A small network was shown many inputs. Here are its activations along a few directions, one row for each input.
Each table varies a few parts of the input and shows all the possible inputs, shuffled.
A made-up example of a description, with smaller parts first: one of 2 separate values, together with either a single point or one of 9 places along a line or (one of 6 places along a line, together with one of 8 places around a ring).
Shared parts are said once, and a part with two or three values counts as separate values.
(in the rows, 128 means zero)

Other details of the inputs vary at random and push rows far along two fixed directions, the same in every table; ignore that.

A family of inputs:
x1: [103  93 103 153 106 150 139 106  78 184 124 124 113 123]
x2: [192 127 134 125 105 135 103 151 102  64 185 120 132 197]
x3: [114 180 147 109 141 104 117 138 116  51 114 129 182 134]
x4: [119 158 176 113 163 121 119 108 152 132  23 121 148  68]
x5: [ 73 106  93 144 138 114 150 123 110 201 141 136  93  96]
x6: [112 111 101 129  82 179 119 160 124 137 202 145  78 190]
x7: [114  91  98 140 135 101 146 102 109 170 133 122 113 113]
x8: [ 97 175 177  96 151 114 139 119 166 120  25 129 157  80]
x9: [123 142 158 150 142 130 145 144 140  98 136 152 147 150]
x10: [193 130 178 132 129 126 125 144 141  70 138 121 159 155]
x11: [135 161  71 160 122 144 123 105 162 165  94  97 163  89]
x12: [156 120 126 119  94 154 103 155 124  72 183 135 109 170]
x13: [129 143 123  88 126  93 112 152 161  79 159 146 130 149]
x14: [ 93  87  89 119 144 138 138 106 121 222 108 122  61  81]
x15: [134  88 138 180 107 164 155 119 112 182 179 148 106 155]
x16: [162 136 135  90 164  81 117 116 128 101 103 101 157  99]
Description of these inputs: either a single point or (one of 3 separate values, together with one of 5 places around a ring).
Q: Which other rows does x16 become when the place on the ring of 5 takes its other values? List them by row number.
A: x5, x7, x13, x14
Q: Which other rows does x8 become when the choice among 3 separate values takes its other values? List them by row number.
A: x6, x13

A family of inputs:
x17: [178 100 127 129 118 118 123 152 135  81 216 137 114 186]
x18: [182 120 136 147  95 154 110 148 128  87 195 128 126 187]
x19: [111 210 188  87 156 108 111 141 183  47  42 131 190  95]
x20: [ 75  71  75 154 116 135 157 121  91 209 170 140  76 128]
x21: [155 172 186  99 177  78 113 109 143  58  54 109 206  93]
x22: [ 55 163  93 111 161 103 132  89 119 179  28 108 156  41]
x23: [160 112  93 118 113 107 112 161 144  80 225 139 115 191]
x24: [109 186 209  80 175  89 121 134 165  48  42 137 186  96]
x25: [138 122 168 130 101 157 129 174 140  79 193 161  98 194]
x26: [103  85  64 132  98 152 131 122 101 208 161 128  54 126]
x27: [110 110 147 163 144 142 161  94 105 201  64 123 129  84]
x28: [104 145 141 128 161 114 142  80 131 195  14 106 152  38]
x29: [181 129 136 176  98 161 124 157 140  88 195 137 145 194]
x30: [108 126  95 129 137 136 137  96 131 203  77 113 106  68]
x31: [119 138 122 107 134 100 116 138 107  74 154 127 152 150]
x32: [159 122  84 122 106 121 106 162 145  81 222 133 111 187]
x33: [113 127 115 152 132 149 140  95 128 204  70 113 118  73]
x34: [123  77  83 155 109 154 149 118 123 219 165 133  65 123]
x35: [144 123 117  96 145  83 115 140 131  76 163 128 135 147]
x36: [123  80  82 147  97 172 139 113 105 217 154 127  56 123]
x37: [166 149 161 144 117 146 117 132 123  85 127 122 165 156]
x38: [162 140 158 157 126 134 134 134 139  96 132 127 170 154]
x39: [ 70 121 141 138 125 157 156 124 149 205  82 148  87  92]
x40: [125  73  96 143 108 157 146 118  98 211 157 129  58 121]
x41: [163 138 172 144 129 135 128 132 115  90 126 124 161 151]
x42: [109 197 140  72 164  74  94 116 126  42  59 106 214  97]
x43: [ 64 112  80 135 136 119 147 106 111 204 104 125 115  89]
x44: [125 157 170 109 113 147 116 156 153  76 125 147 130 154]
x45: [183 109 147 146 106 143 119 150 119  85 200 134 123 186]
x46: [125 127 113  91 140  96 116 127 113 111 126 121 124 117]
Q: Describe the family of inputs behind these rows.
A: one of 5 places around a ring, together with either a single point or one of 5 places along a line
Q: The inputs of x22 and x20 match in every part but the place on the ring of 5. If x32 is changed in the same way as x22 into x20, which row does it become?
A: x35
Q: A walk changes only the place on the ring of 5. It starts at x30 and steps to x36. List the rest of the walk in order.
A: x40, x17, x34
Q: Which other rows does x26 become when the place on the line of 5 takes its other values? List them by row number.
A: x18, x36, x37, x42

A family of inputs:
x47: [146 177 114 114 146 100 108 134 144  71 109 119 188 120]
x48: [158 135 113 139 142 106 125 136 132  96 154 129 158 136]
x49: [158 134 140 123 134  92  98 131 134  63 157 118 177 158]
x50: [107 113  85 135 116 141 122 112 125 180 137 121 114 108]
x51: [165 115 150 118 116 120 128 170 110  52 221 137 127 195]
x52: [125 145 144 139 146 112 141 120 146 150  77 137 147  91]
x53: [139 114 120 128  98 155 137 148 114  85 204 144 115 196]
x54: [227 144 133  75 115 116 109 129 158  75 123  96 164 182]
x55: [111 120 137 112 147 115 143 133 135 144 112 124 104  95]
x56: [107 151 131 114 133 113 115 107 123 119  92 103 167 110]
x57: [123 131 163 111 151 115 134 122 123  98  89 134 155 130]
x58: [126  87  83 180 111 138 144 125 103 197 163 136  98 139]
x59: [100 125 149 123 148 121 148  96 109 157  83 109 152  83]
x60: [ 93 137 138 112 135 137 136 112 120 140  63 130 137 112]
x61: [ 94 104 103 171 103 175 157 128 107 216 116 136  96 127]
x62: [115 120 109 113 156 107 133  99 118 144  96 130 132  90]
x63: [115 129 166 125 147 119 129 116 126 128  85 118 163 113]
x64: [109 102 141 140 127 142 148 117 125 172 117 153  95 132]
x65: [154 140 124 139 147 111 130 143 152  93 151 127 148 135]
x66: [238 124 146  83 128 102 119 126 154  76 125  98 164 174]
x67: [116 157 139  90 142 111 122 144 151  94 103 118 134 105]
x68: [104 151 124 132 132 137 152 116 110 147  86 116 154 100]
x69: [135 155 144 100 122 113 108 156 152  87 131 141 131 138]
x70: [108 101 118 130 129 116 137 122  91 169 133 123  99 117]
x71: [115 116 117 120 154 118 139 110 138 141 112 130 113 102]
x72: [142  82 122 159 103 154 142 149 148 139 222 138  86 171]
x73: [102 121 135 116 156 122 152 106 140 148  85 129 115  87]
x74: [ 99  86 134 164 113 157 149 113 123 225 129 141  84 120]
x75: [ 99 136 115 110 125 116 124 122 101 146 105 115 120 109]
x76: [103 146 109 101 136 100 108 118 111 141  83 115 134  96]
x77: [ 91 141 142 103 136 126 129 128 111 150  61 121 131  96]
x78: [112 154 139 104 135 121 122 118 152 115  78 142 139 109]
x79: [ 95 134  85 147 135 142 147 113 137 200  92 120 107  79]
x80: [148 124 131 140  91 145 111 155 161 102 193 146 120 181]
x81: [111 127 123 110 151  88 118 113 105 146  85 116 134  89]
x82: [116 109  96 172  91 166 148 140 138 200 152 154  82 137]
x83: [111 129 121 138 123 171 128  92 106 176  77 125  90  78]
x84: [104  92  72 148  97 152 131 115 104 187 159 143  78 147]
x85: [ 91 104 128 128 141 137 166  94  93 180  94 131 109  96]
x86: [143 105 113 133 126 113 118 126 116 105 167 141 126 165]
x87: [164 108 132 133 116 118 120 148 117  54 213 142 133 207]
x88: [101 155 113 135 136 119 136 107 112 153  70 110 157  94]
x89: [119 106 128 153  89 166 128 141 139 164 172 144  98 168]
x90: [173  87 135 178  93 176 117 137 115 136 214 132  85 163]
x91: [158 146 103 144 111 119 107 153 132  76 176 130 158 181]
x92: [110 111 100 135 108 144 132 120 106 142 152 134 105 155]
x93: [138 181 160 121 136 115 117 145 157  75  92 133 182 140]
x94: [160 107 140 166 109 145 140 164 124 102 196 146 131 199]
x95: [134 132 127 116 152  99 114 111 134 113 116 114 164 102]
x96: [157  96 133 153 108 160 122 141  98 147 179 134  66 134]
x97: [117  89 109 174 112 159 174 127  94 192 166 135  96 137]
x98: [133 166 134 100 146 107 102 129 168  71 118 107 171 118]
x99: [159  99 118 146 117 132 121 149 152 104 223 132 111 175]
x100: [128 130 129 109 110 135 130 153 107  97 170 130 120 158]
x101: [103 121  95 117 125 134 129 133 130 169 135 124  82 105]
x102: [104 143  98 102 145 116 121 101 125 137  83 126 138  90]
x103: [113 117 130 128 101 149 128 152 126 156 148 147  86 151]
x104: [120 155 141 113 134 141 111 113 108 146  60 108 113  62]
x105: [ 83 121 108 121 132 149 151 108 140 178  90 132  91  91]
x106: [147  85 130 163  92 150 131 149 146 148 214 154  90 177]
x107: [108 144 152 119 129 133 119 123 132 122  85 115 163 122]
x108: [ 98 123 129 129 116 153 138 120 131 165 104 148 102 131]
x109: [129 164 149 102 140 115 113 134 172  70 112 111 169 120]
x110: [125 155 111  88 142  98 105 133 127 100 111 119 146 104]
x111: [116 123 145 116 137 111 131 132 133 154 103 140 108  99]
x112: [153 106 153 134 109 131 123 171 131 103 201 155  98 192]
x113: [113 158 150 105 135 122 126 115 124  98  96 107 177 111]
x114: [183 144 168 123 138 127 104 128 128  41 137 131 147 141]
x115: [161 109 118 166 111 128 134 152 113  99 211 135 132 192]
x116: [143 134 155 115 137 110 124 132 152  87 129 152 138 143]
x117: [103  96  77 142 111 163 143 123 132 184 166 141  62 135]
x118: [132 151 162 138 148 113 136 129 142 124  86 136 161 120]
x119: [148 152 126 115 122 103  87 135 141  60 150 115 178 162]
x120: [124 140 150 119 150  95 119 106 120 106 101 106 174 112]
x121: [140 153 128 157 123 163 123 116 117 148  94 117 126  92]
x122: [128 145 139  93 166  88 118 131 142  99 103 116 139  93]
x123: [115 105 112 167  97 192 127 103 107 213 128 118  75  94]
x124: [107  98 139 131 129 135 144 137 101 172 121 134  97 125]
x125: [132 149 144 131 156 109 146 129 155 111  97 122 155  99]
x126: [177 167 167 141 151 122 112 126 129  68  97 115 174 105]
x127: [151 167 136 124 131 121 123 159 169  53 145 127 165 151]
x128: [132 138 126  96 158  86 114 127 121 105 112 121 145  99]
Q: The inputs of x98 and x99 match in every part but one. If x101 is changed in the same way as x98 into x99, which row does it become?
A: x122
Q: The inputs of x87 and x92 match in every part but one. If x106 is changed in the same way as x87 into x92, which row does it become?
A: x80
Q: The inputs of x126 and x121 match in every part but one. If x64 is changed in the same way as x126 into x121, which row does it become?
A: x108
Q: Describe the family of inputs behind these rows.
A: one of 2 separate values, together with either a single point or (one of 4 places along a line, together with either a single point or one of 9 places around a ring)
Q: Which other rows does x119 become when the place on the line of 4 takes its other values? List them by row number.
A: x76, x84, x91
Q: A walk changes only the place on the ring of 9. It starts at x97 and steps to x94. List the rest of the walk in order.
A: x118, x52, x125, x65, x48, x58, x115
Q: Which other rows does x112 become when the place on the ring of 9 takes its other values? List them by row number.
A: x51, x55, x70, x81, x111, x122, x124, x128
Q: Which other rows does x103 become when the choice among 2 separate values takes its other values? List them by row number.
A: x112

A family of inputs:
x129: [172 113 115 147  98 158 113 140 132 124 183 125 101 163]
x130: [133 116 149 110 132 122 132 149 134 100 154 142 109 145]
x131: [104 169 112  92 142 108 109 115 125 117  71 109 155  91]
x132: [166 133 128 135 106 137 112 139 121  73 174 121 153 180]
x133: [143 162 130 134 126 128 119 140 158  88 121 127 171 144]
x134: [134 127 127 169 140 127 130 122 110 128 143 120 137 104]
x135: [ 96 104 139 124 134 123 146 123 106 161 117 139 101 122]
x136: [117 121  99 112 125 132 117 117 125 159 120 119  96 102]
x137: [130 104 125 152 131 129 150 114 120 177 118 126 128 127]
x138: [108 141 148 105 136 126 123 136 147 115 106 136 115 107]
x139: [ 98 139  97 125 125 124 131 132 143 144 121 133 127 121]
x140: [136 149 116 136 117 144 117 123 123 127 113 115 142 125]
x141: [109 112 110 109 141 108 131 103  94 164  94 114 124  96]
x142: [ 89  95 115 142 103 156 146 138 111 167 164 150  79 149]
x143: [134 110 154 144 126 152 146 125 123 158 120 138 100 122]
x144: [133 121 104 119 110 125 113 137 113 101 177 128 126 166]
x145: [125 111 111 155 119 156 140 117 146 195 120 130  98 107]
x146: [130 133 157 134 123 155 130 133 144 139 114 135 112 116]
x147: [127  97  97 121 125 129 133 113 106 174 139 121  83 115]
x148: [171 164 204 106 152  97 110 145 138  15 115 131 198 160]
x149: [157 147 151 119 156 104 128 117 151 102  89 119 168 112]
x150: [117 130 128 106 154  86 134 119 131 122 103 125 157 116]
x151: [110 118 102 123 129 127 130 126 150 165 126 133 103 108]
x152: [102 175 153  95 141 112 115 142 142  76  92 133 156 118]
x153: [139 131 162 143 112 149 128 147 129  92 158 141 141 171]
x154: [131 103 101 158 125 124 124 149 111 106 218 139 108 146]
x155: [137 126 135 125 140 116 131  99  99 150  81 105 149 101]
x156: [146 132 134 119 143 120 128  98 115 150  73 104 137  86]
x157: [122 137 127  99 160  90 133 116 146 127  89 122 144  96]
x158: [140 135 144 151  92 167 128 164 139 102 174 149 119 177]
x159: [ 90 117 101 129 127 122 140 118 128 165 121 131 122 120]
x160: [152 121 121 158 105 143 130 142 137 113 186 137 139 184]
Q: The inputs of x132 and x144 match in every part but one. If x160 is changed in the same way as x132 into x144, which row does it become?
A: x159
Q: Describe the family of inputs behind these rows.
A: one of 2 separate values, together with either a single point or (one of 3 separate values, together with one of 5 places around a ring)
Q: Which other rows does x134 become when the choice among 2 separate values takes its other values? List them by row number.
A: x154
Q: Which other rows does x157 become when the choice among 2 separate values takes its other values? List them by row number.
A: x149
